[146 129 150 129] = taka
[ 56 162 119 163] = Dodun
[105 145 135 145] = puvu
[157 153 125 152] = tur
[110  97 184  98] = lisi
[111  98 152  98] = navu
[177 125 152 125] = dav
Table of tags by key:
[125] -> Q_790
[151] -> Q_867
[163] -> Q_578
[157] -> Q_410
[164] -> Q_47
[152] -> Q_73
join tur 3:   Q_73
which: [ 56 162 119 163]  Dodun
where: [153]  tur, 1
present: [152  99]  no
where: [111]  navu, 0

[ 55  64 134 199  55 199 132 116 200 129  58 200  55 199 130 130 130 130
 130  55 130 133 130 129 117  66  55 131 199 200 130 129 200] -> zize
[115 141 114 210 191 208 115 133 210 113 139  53  54 141  54  53 123  53
 192  53  53 137  53 114  52 207  53 137  53 103 142 142 135] -> mipur
[ 55 200  55 133 116 132  55 199 134  55 200 130 130 200 130 130  58 129
 117 130 130 200 129  55 129 131 130 200 130  66 199 199  64] -> Vute
[125 131 125 129 128 129 125 130 129 125 131 127 127 131 127 127 126 127
 128 127 127 131 127 125 127 129 127 131 127 125 131 131 126] -> kipib
[198  59 199 125 141 127 198  61 125 198  59 124 124  59 124 125 195 125
 140 124 124  59 125 199 125 128 125  60 125 188  60  60 188] -> lesav
[129 127 129 132 132 132 129 126 132 129 126 124 124 127 124 124 130 124
 132 124 124 126 124 129 124 132 124 126 124 128 127 127 131] -> demer
[123 133 123 128 127 128 123 133 128 123 133 128 128 133 128 128 123 128
 127 128 128 133 128 123 128 128 128 131 130 125 130 131 126] -> redut
[123 133 123 128 127 128 123 133 128 123 133 128 128 133 128 128 123 128
 127 128 128 133 128 123 128 128 128 133 128 125 132 132 124] -> bab
perm: [ 64 199 199  66 130 200 130 131 129  55 129 200 130 130 117 129  58 130
 130 200 130 130 200  55 134 199  55 132 116 133  55 200  55]  Vute
where: [61]  lesav, 7
present: [129 125 131 125]  no
perm: [123 123 123 123 123 123 124 125 127 127 128 128 128 128 128 128 128 128
 128 128 128 128 128 128 128 132 132 133 133 133 133 133 133]  bab

[172 200 165 125  94 112 117 186 149] -> Vitan
[155 123 124 175 126 148 153 115 173] -> mepo
[108 116 103 134 116 115 119 124 137] -> godis
[ 94  64  94 141 161 148 142  74 117] -> gal
[115 124 115 139 103 123 127 165 156] -> gul
[156 123 128 103 115 139 165 124 115] -> puviz
perm: [123 128 103 115 139 165 124 115 156]  puviz
perm: [127 139 165 115 103 115 124 156 123]  gul
which: [115 124 115 139 103 123 127 165 156]  gul
which: [128 103 115]  puviz

[161 150  98 114 156 141 101 148 125 123 134 177 131 106 127 112 153 173
 120 106 121 105 145 108 130 123  84 116 138 199 152 124 168 106 113 134
 127  68 103 131 177 121  98 126 142  97  92 118 120 111 133  79]  bopoz
[118 124 144 131 118 120 143 110 121 128 123 108 125 131 124 137 121 104
 131 135 128 139 118 136 122 135 146 132 128 199 118 135 125 126 138 124
 127 150 140 127 103 134 138 126 121 140 140 134 131 130 123  79]  Komu
[131 135 110 109 141 153 110 137 121 131 145 146 128 124 118 122 143 153
 124 120 116 116 137 119 132 121 107 124 141 199 159 127 161 124 107 145
 126 102 109 128 155 127 110 117 128 104 110 118 126 122 136  79]  Baga
where: [112]  bopoz, 15
Table of tags by key:
[145] -> Q_285
[110] -> Q_926
[118] -> Q_866
[121] -> Q_782
join Komu 22:   Q_866
which: [131 135 110 109 141 153 110 137 121 131 145 146 128 124 118 122 143 153
 124 120 116 116 137 119 132 121 107 124 141 199 159 127 161 124 107 145
 126 102 109 128 155 127 110 117 128 104 110 118 126 122 136  79]  Baga

[157 145 128 130 141 157 138 155 157 157 122 158 121] : vomus
[123 164 100 102 174 123 168 121 124 123 156 124 155] : vuzub
[101  83 187 189 103 101  78 109 100 102 184 100 187] : kalip
[128 105 168 170 113 128  97 132 127 128 154 127 156] : bis
[159 182  86  88 176 159 182 153 159 158 118 159 115] : vigi
[100 115 150 152 136 100 117 104  99 100 183  99 185] : vuv
[130 172  93  94 176 130 175 127 130 130 148 131 147] : liv
[166 141 134 136 133 166 132 164 166 166 113 166 112] : Rekul
[114 102 167 169 118 114  99 119 113 114 169 113 171] : ver
[157 145 128 130 174 157 138 155 157 157 122 158 121] : kas
where: [103]  kalip, 4
present: [130 172]  yes
present: [152 136]  yes
present: [150 152]  yes

[191 154 142 146 147  65 120 149 159 191  66] : Lop
[137 174 184  93 132 118  68 150 169 137 116] : nopi
[132 171 182  90 131 123  69 154 165 132 121] : Gekoz
[130  91  80 165 128 127 182 101  97 130 129] : zav
[187 155 145 142 146  68 117 100 161 187  69] : tini
[ 65 102 114 111 109 191 136 159  97  65 190] : gom
[127  88  77 165 126 130 185 101  93 127 132] : desim
[126 164 176  92 127 130  75 156 159 126 128] : rep
[146 174 180 101 133 110  76 142 170 146 108] : nuni
[191 154 142 146 147  65 120  97 159 191  66] : Risi
where: [150]  nopi, 7
present: [160 126]  no
present: [ 65 120  97 159 191]  yes
perm: [121 132 165 154  69 123 131  90 182 171 132]  Gekoz
present: [133 110  76 142 170]  yes
present: [182  90 131 123  69]  yes

[104  68  68 186] = Tovuz
[ 78 111 188 181] = Keri
[104  68 150 113] = sotuk
[ 78 111  68 185] = pume
which: [ 78 111  68 185]  pume
which: [ 78 111 188]  Keri
present: [185  68 111]  no
key -> tag
[104] -> Q_706
[181] -> Q_21
[78] -> Q_917
join Keri 0:   Q_917
present: [ 77 111]  no
which: [104  68  68 186]  Tovuz
which: [ 78 111  68]  pume

[ 72 140 122 103] = Simi
[135 150 130 159] = Katu
[198  80 135 133] = sose
[139 150 130 159] = Guz
[198  80 128 133] = Rira
Table of tags by key:
[135] -> Q_932
[139] -> Q_472
[198] -> Q_197
join sose 0:   Q_197
which: [ 72 140 122 103]  Simi

[129 140 111 114 116  92 140 124 100 110 122 125 135 134 114 103 127 138
 163 105 157 138 127 123 115 125 135 119 149 124 144 128 127 135 126 120
  99 100 130 124 144 131]  Tiz
[ 91 190 110  66 130  94 131 164 122 129  61 136 117 156 165 118 122 135
 104 133  81 166 101 142 129  98 122 112  66 140 110  71 146 132 136 131
  85 119 113 143 127 150]  gutom
[131 135 112 115 118 101 131 126 109 115 115 123 132 130 112 106 128 137
 152  98 147 131 131 126 118 127 144 118 144 118 143 124 128 137 135 118
 101 106 137 126 141 121]  Daf
[132 150  98 119 104  66 143 110  81  94 122 112 142 134 110  85 127 146
 190  61 122 140 118 131 131 122 156 101 166 117 164 129 129 136 130  91
  66  71 136 113 165 135]  bepel
[119 114 157 135 135 185 118 133 174 158 136 141 117 116 146 167 141 114
  86 180  88 113 122 133 121 127 105 151  95 131  99 129 129 118 126 143
 179 173 124 137  96 124]  pom
[130 133 131 118 137 114 111 119 112 137 135 107 123 127 135 124 117 110
 143 110 130 122 136 131 136 128 125 126 123 132 134 131 126 116 118 122
 122 122 129 125 140 129]  vodil
[130 132 112 122 123 109 130 129 117 114 125 126 124 135 123 122 119 136
 136 111 140 131 131 122 118 110 134 119 137 125 137 127 133 135 131 122
 116 107 128 126 143 129]  Sidez
[136 125 123 131 134 126 133 122 109 129 130 137 140 132 111 125 129 136
 122 135 107 132 130 118 137 117 135 122 126 131 110 124 127 119 114 112
 123 128 122 143 116 119]  vuf
[128 123 110 135 134 123 136 124 125 127 119 137 131 117 118 119 143 125
 140 130 137 126 126 110 129 133 122 122 122 130 131 132 135 107 129 116
 122 111 112 114 136 131]  pel
perm: [107 109 110 111 112 114 116 117 118 119 119 122 122 122 122 123 123 124
 125 125 126 126 127 128 129 129 130 130 131 131 131 132 133 134 135 135
 136 136 137 137 140 143]  Sidez
perm: [129 143 126 128 107 116 122 131 135 133 127 137 125 137 119 134 110 118
 122 131 131 140 111 136 136 119 122 123 135 124 126 125 114 117 129 130
 109 123 122 112 132 130]  Sidez
perm: [131 128 123 110 135 134 123 136 124 125 127 119 137 131 117 118 119 143
 125 140 130 137 126 126 110 129 133 122 122 122 130 131 132 135 107 129
 116 122 111 112 114 136]  pel
perm: [ 98 101 101 106 106 109 112 112 115 115 115 118 118 118 118 118 121 123
 124 126 126 126 127 128 128 130 131 131 131 131 132 135 135 137 137 137
 141 143 144 144 147 152]  Daf
perm: [101 166 117 164 129 129 136 130  91  66  71 136 113 165 135 132 150  98
 119 104  66 143 110  81  94 122 112 142 134 110  85 127 146 190  61 122
 140 118 131 131 122 156]  bepel
which: [140 131 131 122 118]  Sidez
which: [ 71 146 132 136 131  85 119 113]  gutom

[105 113 136 149 160 141  97 102 136 141 153 138 116 122 157 118 109 121
 112 100 118 132  93 132 112 106 149  69 128 173  98 154 183 170  81 147
 133 139  83 119 155 114 150 148 112 161 159 113 141 116 112 121 123] = bopa
[134  86 136  97 153 136  99 128 138 102 134  99 126  87 153 105 133 162
 119 108 152 119 115 105 111 138 153 106 110 144 162 141 176 118  73 156
 167 137 149 159 176 158 147 135 110 112 127 102 126  98 161 132 105] = keb
[122 118 145 140 174 157 163 101 149 111 109  95  80 104 130 126 145 131
  97 117 152 134 128 128 126 105 122 135 138 118 143 103 171 143 107 138
 136 127  95 134 122 159 165 141 106 140 153 168 109  81 144 147 102] = Peze
[ 95 113 150  92 133 111 157 151  67 118 115 151 190 119 136  99 114 142
 137 131 152 131 139 126 165 125 109 110 155 141 120  89 106 131 173 133
 158 123 141 145 178  99 143 154 118 153 106 117 149 136 105 130  91] = zedok
[ 95 113 150  92 133 111 157 151  67 118 115 151 190 119 136  99 114 142
 137 131 152 131 139 126 165 125 109 110 155 141 117  98 114 168 122 157
 140 104 101  87 128 122 194 154  86 103 138 124 138  90 131 131  79] = zan
[122 118 145 140 122 157 163 101 149 111 109  95  80 104 130 126 145 131
  97 117 152 134 128 128 175 105 122 135 138 118 147  92 148 175 137 176
 161 125 126 189 152 118 145 142 109 117 104 102 118 152 118 165 175] = Dobom
[ 88 122 129 110  91 106 129 111  93 127 112 132 142 147 128 136 166  94
 144 175  90 138 157 147 151 125 131 115 125 154 123 149  99 141 162 101
 101 178  82 164 143 121  88 138 163 161 108 147 123 113 150 158 139] = kov
[129  89 132 115 154 167 132 123 131 144 105 145 123  55 162 114 147 147
 175 117 144 159 136 145 147 118 129 132 151 164 130 133 100 108 147 174
 107 135 188 142 156 136 111 147  99 137 117 142 121 147 107 139 168] = sep
[137  98 118  84 115 150 135 148 106 113 130 173 123 135 133 118  66 148
 160 115 119 147 166 131 124 170 106 157 134 176 107 184 108 102 152 132
 120 170 149 126 131 143  80 123 132 123 106 122 146 125 153 127 150] = podos
[122 118 145 140 174 157 163 101 149 111 109  95  80 104 130 126 145 131
  97 117 152 134 128 128 126 105 122 135 138 118 147  92 111 175 137 176
 161 125 126 189 152 118 145 142 109 117 104 102 118 152 118 165 175] = Kefud
[159  99 112 125 115 108 136 176  81 101 115 107 140 118 102 120  86 160
 145 142 150 148 112 159 111 174 125 120 134 156 152 137 104 112 163 130
 157 122 155 100 162 147 144 180 119 104  94 164 126 126 126 136  99] = Nomem
[146 128 114 153 113  99 104 125 139 150 148 120 103 168 131 164  82 122
 175 159 123 122 136 108  82 152 136 106 109 172 123 167 130 113 100  98
 156 166  99  80 120 143  93 120 122 121 136  90 118 151 144 145 116] = vebon
which: [176 118  73 156]  keb
present: [141 176 118  73 156]  yes
key -> tag
[175] -> Q_760
[130] -> Q_898
[106] -> Q_861
[117] -> Q_732
[105] -> Q_519
[116] -> Q_521
join sep 46:   Q_732
where: [84]  podos, 3

[108 191 121 131  88] = pob
[131 155 133 128 104] = mipe
[122 149 116 129  81] = noz
[129  81 123 116 149] = vubi
[113 178 119 130  81] = vasu
[132 167 142 129 115] = veb
[142  70 124 125 146] = zir
[126 120 108 127  78] = gomop
[147  61 117 143 118] = goret
[106 194 121 132  91] = Ziruz
where: [113]  vasu, 0
which: [129  81 123 116]  vubi
Table of tags by key:
[105] -> Q_253
[107] -> Q_130
[131] -> Q_111
[132] -> Q_878
[106] -> Q_449
[113] -> Q_897
join Ziruz 0:   Q_449
perm: [ 81 129 116 149 122]  noz
which: [ 61 117 143]  goret
present: [115 129 142 167 132]  no
perm: [115 132 167 142 129]  veb

[143 121 123 136 144 156 134 150 128 120 118 158 156 139  60 136 188 172
 136 160 144 104 123 149  54 155 153 165 136 112  95 129 103 133 141 114
  78 125 143 154 114 111 140 131 114 125 106  87 124 111 145 126 108  95
 139 124 116 122 167] -> Goraz
[143 121 123 136 144 156 134 150 128 120 118 158 156 113  60 136 188 172
 136 160 144 104 123 149  54 155 153 165 136 112  82 129 103 133 141 114
  78 125 143 154 114 111 140 131 114 125 106  87 134 111 145 126 108  95
 139 124 116 122 167] -> livo
[143 121 123 136 144 156 134 150 142 120 118 158 156 113  60 136 188 172
 136 160 144 104 123 149  54 155 153 165 136 112  95 129 103 133 141 114
 113 125 143 154 114 111 140 131 114 125 106  87 134 111 145 126 108  95
 139 124 116 122 167] -> rera
which: [143 121 123 136 144 156 134 150 128 120 118 158 156 113  60 136 188 172
 136 160 144 104 123 149  54 155 153 165 136 112  82 129 103 133 141 114
  78 125 143 154 114 111 140 131 114 125 106  87 134 111 145 126 108  95
 139 124 116 122 167]  livo
which: [143 121 123 136 144 156 134 150 128 120 118 158 156 139  60 136 188 172
 136 160 144 104 123 149  54 155 153 165 136 112  95 129 103 133 141 114
  78 125 143 154 114 111 140 131 114 125 106  87 124 111 145 126 108  95
 139 124 116 122 167]  Goraz
which: [143 121 123 136 144 156 134 150 142 120 118 158 156 113  60 136 188 172
 136 160 144 104 123 149  54 155 153 165 136 112  95 129 103 133 141 114
 113 125 143 154 114 111 140 131 114 125 106  87 134 111 145 126 108  95
 139 124 116 122 167]  rera
present: [118 158]  yes
present: [ 95 129 103 134 141]  no

[110 110 117 135 119 133 107 129 125 164 132 106 143 115 144 104 104] -> tamif
[131 126 129 122 111 115 115 125 135 111 130 149 129 113 122 131 127] -> Bel
[125 128 124 144 123 122  99 147 131 112 155 140  82 138  94 111 115] -> Gavu
[126 128 122 111 115 115 125 122 125 120 153 124 110 138 111 138 134] -> giz
[ 82 122 130 138 144 111 128 125 124 112  99 123 115 140  94 147 155] -> solun
where: [134]  giz, 16
present: [107 133]  no
which: [126 129 122 111 115 115 125]  Bel
perm: [ 82  94  99 111 112 115 122 123 124 125 128 130 138 140 144 147 155]  solun

[147 154 141 134 131 134 113 137 122 188] -> lazak
[117 139 139 102 134 124 116 131 148 188] -> gos
[147 119 137 143 137 132 131 100 133 188] -> gimu
[125 110 137 128 131 110 150 109 119 188] -> bet
[129 121 151 144 143 112 120 114 120 188] -> sonun
[118 123 124 137 108 147 154 128 126 188] -> fud
[130 139 106 138 134 114 107 145 128 188] -> zudum
[121 135 137 156 133 116 146 125 142 188] -> meruv
[119 135 142 140 125 107 127 101 131 188] -> Befo
[124 123 124 137 108 124 156 129 116 188] -> Tunez
present: [119 187]  no
which: [118 123 124 137 108 147 154 128 126 188]  fud

[186 107 107 193 107 107  85 106 167 107 107 196 106  70 105 186 107 186
 107  80 197 199  96 107  70 115 105 107 186 106 190  75 104 189] = vafo
[ 74  96  96  81  96  96 196  96 192  96  96  83  96 185  96 190  96  73
  96 175  86  89 198  96 185  95  96  96 190  96 189 189  96 190] = Nuf
[186 108 190 186 190 190  86 190  95 190 190 192 190  79 190  98 190 181
 190 100 189 191  86 190  79 191 189 190  98 190  99  82 189  98] = Vas
perm: [196  96 192  96  96  83  96 185  96 190  96  73  96 175  86  89 198  96
 185  95  96  96 190  96 189 189  96 190  74  96  96  81  96  96]  Nuf
which: [186 107 107 193 107 107  85 106 167 107 107 196 106  70 105 186 107 186
 107  80 197 199  96 107  70 115 105 107 186 106 190  75 104 189]  vafo

[161 107  69 150  90  93 121  95 185  60  80 134 108 143 122 115 134] -> sotef
[161  63  69 150  90  93 121  95 185  60  80 103 122 182 118 180 159] -> tuzak
[153 122 150 139 136 143 115 110 119 146 134 123 123 153 120 131 140] -> Kog
present: [121  95 185  60]  yes
where: [108]  sotef, 12
key -> tag
[123] -> Q_374
[153] -> Q_616
[122] -> Q_971
join Kog 12:   Q_374
present: [103 122 182 117]  no
where: [139]  Kog, 3

[123  79 174 158 160] -> geb
[133  98 152 162 182] -> lele
[119 114 190 191 164] -> fovaz
[131 100  91 118 118] -> Bep
[130 164 149  95 155] -> gesi
[ 79 173  99 101 173] -> reku
[149 102 124 159 166] -> nepe
[151 152 107  87 113] -> fadat
[146  74  99 169 119] -> zala
key -> tag
[164] -> Q_615
[155] -> Q_77
[182] -> Q_770
join gesi 4:   Q_77
present: [ 99 152]  no
where: [174]  geb, 2
where: [107]  fadat, 2
which: [ 79 173  99 101 173]  reku
which: [119 114 190 191 164]  fovaz

[123 146 151 153 171 156]  ziv
[178  67 119 117  76 113]  vob
[171 123 156 169 160 150]  Lol
[171 123 156 146 153 150]  Lemit
[171 123 156  85 153 150]  pebo
perm: [151 153 171 156 123 146]  ziv
present: [153 171 156]  yes
where: [119]  vob, 2
perm: [156 146 153 150 171 123]  Lemit

